A small network was trained on made-up records. Each row is its average activation on records with the value named, seen along a few directions.
Related values have similar rows: they may be neighbours, one step apart, or belong to one group.
(in the rows, 500 means zero)
Random noise pushes rows far along 4 fixed directions. That doesn't count. These rows show it; they differ only by the noise:
[520 568 438 415 486 419 644 358 555 594 425 593 547 418 538]
[611 472 394 529 435 498 490 381 323 470 493 481 419 411 442]
[531 440 457 447 542 485 602 474 515 507 418 557 523 533 477]
[585 572 316 516 426 471 489 332 396 430 527 487 452 398 464]
[575 346 438 550 503 568 503 519 330 402 489 469 404 525 395]
[548 575 398 481 422 448 582 325 435 545 494 539 467 350 505]


Field F:
f15: [566 486 532 422 527 439 348 458 561 593 478 486 556 599 409]
f9: [222 577 468 590 257 570 586 477 424 338 735 463 363 357 500]
f18: [431 463 449 562 457 578 545 479 464 575 558 477 433 292 637]
f24: [428 503 651 459 422 565 475 576 417 647 628 455 366 481 446]
f1: [672 471 366 575 541 538 277 437 438 371 473 342 482 557 563]
f21: [697 639 393 427 451 372 473 332 489 569 422 544 569 443 538]
f8: [409 622 604 646 442 510 514 468 424 479 686 507 389 207 508]
f3: [556 475 559 592 499 546 356 578 455 511 593 443 393 657 428]
f7: [629 650 484 522 498 456 262 362 370 479 468 502 558 446 511]
f2: [517 497 616 381 470 407 531 467 442 648 392 485 573 506 549]
f23: [372 425 563 471 602 501 613 693 669 375 463 501 591 798 522]
f12: [547 658 458 465 422 467 667 373 549 594 476 573 499 374 578]
f6: [462 600 417 545 388 502 616 399 440 510 580 504 407 279 467]
f25: [467 320 573 443 536 400 482 619 512 443 380 478 626 734 472]
f13: [349 513 753 494 376 491 617 494 365 862 546 562 267 256 525]
f17: [490 322 401 487 710 541 442 691 700 335 453 490 618 771 517]
f16: [739 506 423 448 466 489 403 407 326 518 423 485 501 485 492]
f5: [436 467 651 631 472 530 524 508 402 572 555 523 450 323 458]
f22: [681 398 580 366 488 480 495 487 447 693 243 595 532 500 538]
f4: [637 496 585 403 498 269 421 458 513 629 280 478 690 610 522]
f11: [421 533 510 523 527 560 572 522 582 602 534 475 562 414 615]
f19: [709 582 518 496 450 376 268 375 331 632 522 438 436 462 449]
f10: [475 361 800 530 503 526 513 592 413 772 330 577 517 407 495]
f20: [581 399 739 544 574 583 423 520 431 542 425 497 500 523 476]
f14: [521 578 460 460 524 460 478 438 664 517 493 515 590 405 654]
A value of F combines one of 5 hidden first parts with one of 5 second parts; all combinations occur once.
Changing only the second part turns f4 into f21. f23 has the same second part as f4; what does that change turn f23 into? -> f12
Changing only the second part turns f8 into f14. f20 has the same second part as f8; what does that change turn f20 into? -> f1
Changing only the second part turns f2 into f24. f25 has the same second part as f2; what does that change turn f25 into? -> f15
Changing only the second part turns f22 into f18. f6 has the same second part as f22; what does that change turn f6 into? -> f17

Field M:
m3: [510 284 739 409 742 517 513 657 602 550 351 468 701 653 594]
m1: [504 550 424 603 274 454 268 411 263 387 658 319 329 466 472]
m2: [540 423 444 420 486 425 674 423 609 691 380 554 543 446 560]
m4: [724 422 462 425 538 486 532 516 452 476 273 537 565 664 569]
m9: [244 673 252 478 468 514 721 538 668 274 659 589 556 410 488]
m7: [666 473 450 649 548 535 232 431 393 349 504 425 481 424 405]
m5: [563 405 674 373 525 454 514 601 483 695 458 539 422 607 457]
m8: [456 448 591 626 488 695 437 518 343 616 587 487 329 333 509]
m6: [503 406 583 518 615 512 405 660 518 370 417 506 593 858 301]
M is arranged as 3 separate groups.
List the group mates of m5, in the order listed. -> m1, m6
List the group mates of m8, in the order listed. -> m3, m7
